These are the activations of a small neural network, seen along a few directions. Each row is one input.
Each table varies a few parts of the input and shows all the possible inputs, shuffled.
A made-up example of a description, with smaller parts first: one of 4 places along a line, together with either a single point or one of 9 places around a ring or (one of 2 separate values, together with one of 8 places around a ring).
Shared parts are said once, and a part with two or three values counts as separate values.
(in the rows, 128 means zero)

Other details of the inputs shift rows strongly along two fixed directions, in all tables alike. That doesn't count.

Rows:
row 1: [139 117 104 120 121  80  96  93 115 153 120 152 175 124]
row 2: [102 140 175 103 156 128 109 125  64 138 192  88  18 144]
row 3: [100 153 163  98 143 121 108 118  70 152 183  72  18 133]
row 4: [132 114 119 130 129 114  97 101 113 125 115 159 159 138]
row 5: [125 127 105 157 119 214 179 184 150  79 105 111 104 130]
row 6: [133 106 148 130 146  77 110 113 131 135 145 165 170 122]
row 7: [125 116 151 137 141 104 110 112 137 120 129 157 156 125]
row 8: [126 140 110 148 113 224 186 185 155  85 101  97  94 135]
row 9: [ 94 148 153 105 142 116 102 114  64 146 183  72  17 121]
row 10: [136 129 100 117 109  86  95  88 120 155 107 142 173 121]
row 11: [139 137 150 112 128  87 122 111 152 161 131 137 163 129]
row 12: [138 126  83 144 110 132 160 149 157 126 106 120 152  99]
row 13: [136 135 146 115 123  74 110  97 152 159 122 145 178 120]
row 14: [132 135 162 123 135 128 128 124 148 130 126 138 141 142]
row 15: [149 101  64 146 124 155 155 157 118 110 114 139 142 128]
row 16: [113 124 155 139 131 128 108 114 137 106 118 148 147 126]
row 17: [121 121 126 131 119 132  91  99 115 113 103 153 157 140]
row 18: [138 119 101 154 130 189 182 182 150  93 115 121 114 128]
row 19: [143 146  90 132 104 167 184 167 167 131 103  96 127 117]
row 20: [139 125 157 118 140 104 129 126 143 143 141 146 153 139]
Description of these inputs: one of 4 places along a line, together with one of 5 places along a line.
- The inputs of row 20 and row 2 match in every part but the place on the line of 4. If row 11 is changed in the same way as row 20 into row 2, which row does it become? => row 3
- Which other rows does row 16 become when the place on the line of 5 takes its other values? List them by row number. => row 6, row 7, row 9, row 12

Rows:
row 21: [116 143 111 118 124 146 130 133  90 134 144  84  57 124]
row 22: [126 146 149 104 118  81  91  83 129 164 124 130 151 129]
row 23: [144 139  59 131 103 156 183 169 141 141 115  84 109 107]
row 24: [136 127 165 126 139 105 134 128 160 135 134 148 161 131]
row 25: [120 134 129 141 127 187 155 160 134  97 121 110  92 135]
row 26: [121 134 149 116 128 102  89  90 115 139 126 139 138 134]
row 27: [135 107 111 133 127 110 100 105 115 123 114 164 171 134]
row 28: [127 124  81 134 123 157 146 151  98 120 133  99  82 120]
row 29: [ 90 150 168 115 140 171 105 124  74 112 158  83  17 146]
row 30: [121 131 116 141 123 181 153 157 127  99 120 108  93 129]
row 31: [124 130 110 139 123 169 156 158 127 108 125 105  95 123]
row 32: [127 134 121 132 132 164 166 167 129 119 141  98  80 127]
row 33: [142 141  64 132 102 159 179 165 143 137 110  86 111 109]
row 34: [144 111  50 150 116 165 175 173 126 113 116 114 121 111]
row 35: [101 139 198 109 141  98  64  74 104 132 143 142 118 145]
row 36: [153 105  97 145 122 105 146 136 167 129 105 166 209 113]
row 37: [156 111 120 141 129 104 157 145 181 133 114 164 206 119]
row 38: [137 117 124 132 127  99 121 117 144 135 119 153 176 121]
row 39: [120 133 136 138 133 186 157 164 130  99 131 108  83 139]
row 40: [137 117 128 132 129  99 126 121 147 134 123 152 174 119]
row 41: [122 151 101 121 109 172 148 145 116 129 120  81  75 127]
row 42: [128 151  91 119 108 156 157 149 120 142 126  75  77 118]
row 43: [103 138 190 109 140  96  64  75  98 135 144 141 115 145]
row 44: [136 113 114 132 127  99 111 111 128 134 119 156 173 124]
row 45: [131 122 149 132 129 108 111 109 151 126 113 161 178 132]
row 46: [142 109  54 149 117 168 165 167 117 108 113 119 120 119]
row 47: [112 143 161 122 142 163 145 151 115 118 157  94  54 139]
row 48: [130 118 120 115 133  80  91  94  93 151 142 141 137 127]
row 49: [122 125  90 119 131 135 126 135  68 137 156  92  58 124]
row 50: [134 123  79 153 111 194 166 165 141  92  94 118 124 125]
row 51: [138 123  90 150 118 175 176 172 152 104 109 117 128 120]
row 52: [139 121 155 129 135  98 127 121 162 136 125 160 182 130]
row 53: [116 138 202 102 154  77  95  98 116 155 170 132 110 139]
row 54: [133 115 122 131 126 107 105 107 126 128 115 157 170 130]
row 55: [135 113  71 155 116 188 161 166 130  91 100 126 127 126]
row 56: [100 153 159 108 139 144 118 128  84 135 168  75  23 134]
row 57: [ 92 155 224  91 150  86  55  67  84 152 171 116  70 150]
row 58: [150 113 135 145 128 119 146 137 187 118 100 176 217 129]
row 59: [104 136 128 110 136 140  94 111  50 130 160  91  35 140]
row 60: [135 124 182 128 141 103 121 116 170 128 124 169 187 140]
row 61: [131 121 139 132 127 112 111 110 142 124 113 157 172 131]
row 62: [140 123 140 128 132  96 131 124 155 141 129 149 171 122]
row 63: [142 120  80 148 121 167 182 177 148 112 117 114 125 115]
row 64: [ 95 147 201  90 148  72  51  64  68 159 176 117  72 142]
row 65: [133 122 186 129 142 109 117 115 167 122 123 173 187 144]
row 66: [150 112 110 143 122 109 143 132 174 128 101 164 208 117]
row 67: [135 124 125 126 124 100 112 107 135 139 117 148 167 124]
row 68: [140 120 113 125 124  91 118 112 134 147 123 146 168 118]
row 69: [108 137 177 106 140  81  76  82 100 149 154 130 111 132]
row 70: [150 115 124 143 123 112 146 135 182 125 102 167 211 121]
- Describe the family of inputs behind these rows. => one of 5 places along a line, together with either a single point or one of 9 places along a line
- The inputs of row 68 and row 67 match in every part but the place on the line of 5. If row 23 is changed in the same way as row 68 into row 67, which row does it become? => row 42
- The inputs of row 66 and row 45 match in every part but the place on the line of 5. If row 24 is changed in the same way as row 66 into row 45, which row does it become? => row 60
- List by row number the other rows that have the place on the line of 5 in common with row 65. => row 25, row 27, row 29, row 35, row 39, row 41, row 43, row 50, row 55
- Which other rows does row 52 become when the place on the line of 9 takes its other values? List them by row number. => row 31, row 44, row 46, row 47, row 51, row 64, row 67, row 70

Rows:
row 71: [149 125  73 132 110 131 153 142 138 138 108 122 150 116]
row 72: [113 150 128 107 125 129 118 119  89 148 151  82  56 127]
row 73: [116 131 125 132 136 174 148 158 103 109 147  96  58 135]
row 74: [135 114  89 153 125 165 168 168 141 101 116 124 126 116]
row 75: [ 93 152 148 116 126 170  99 115  83 117 139  87  43 145]
row 76: [115 129 138 111 135 100  91 100  86 147 154 120  99 133]
row 77: [107 150 150 104 129 111 102 106  93 151 155  94  71 128]
row 78: [156  96 100 149 122  85 128 119 176 129  95 193 250 115]
row 79: [140 115  75 153 121 180 181 179 137  99 114 116 117 118]
row 80: [118 129 138 133 138 161 144 152 118 110 143 111  84 133]
row 81: [136 133 162 120 133  87 114 104 156 147 124 152 172 129]
row 82: [151 119 160 133 129  93 133 120 195 135 105 182 233 132]
row 83: [113 148 202 101 142  81  87  86 123 155 154 130 118 138]
row 84: [104 127 186 112 138  84  40  54  91 129 130 165 146 148]
row 85: [137 134  74 144 111 197 197 191 138 106 115  84  84 115]
row 86: [145 108 125 150 134 150 160 158 169 103 112 160 178 134]
row 87: [147 122  97 147 115 140 170 157 176 120 100 136 174 111]
row 88: [128 121 136 108 135  65  74  77  91 159 143 148 145 132]
- The inputs of row 87 and row 74 match in every part but one. If row 71 is changed in the same way as row 87 into row 74, which row does it become? => row 88
- Describe the family of inputs behind these rows. => one of 2 separate values, together with either a single point or one of 8 places along a line
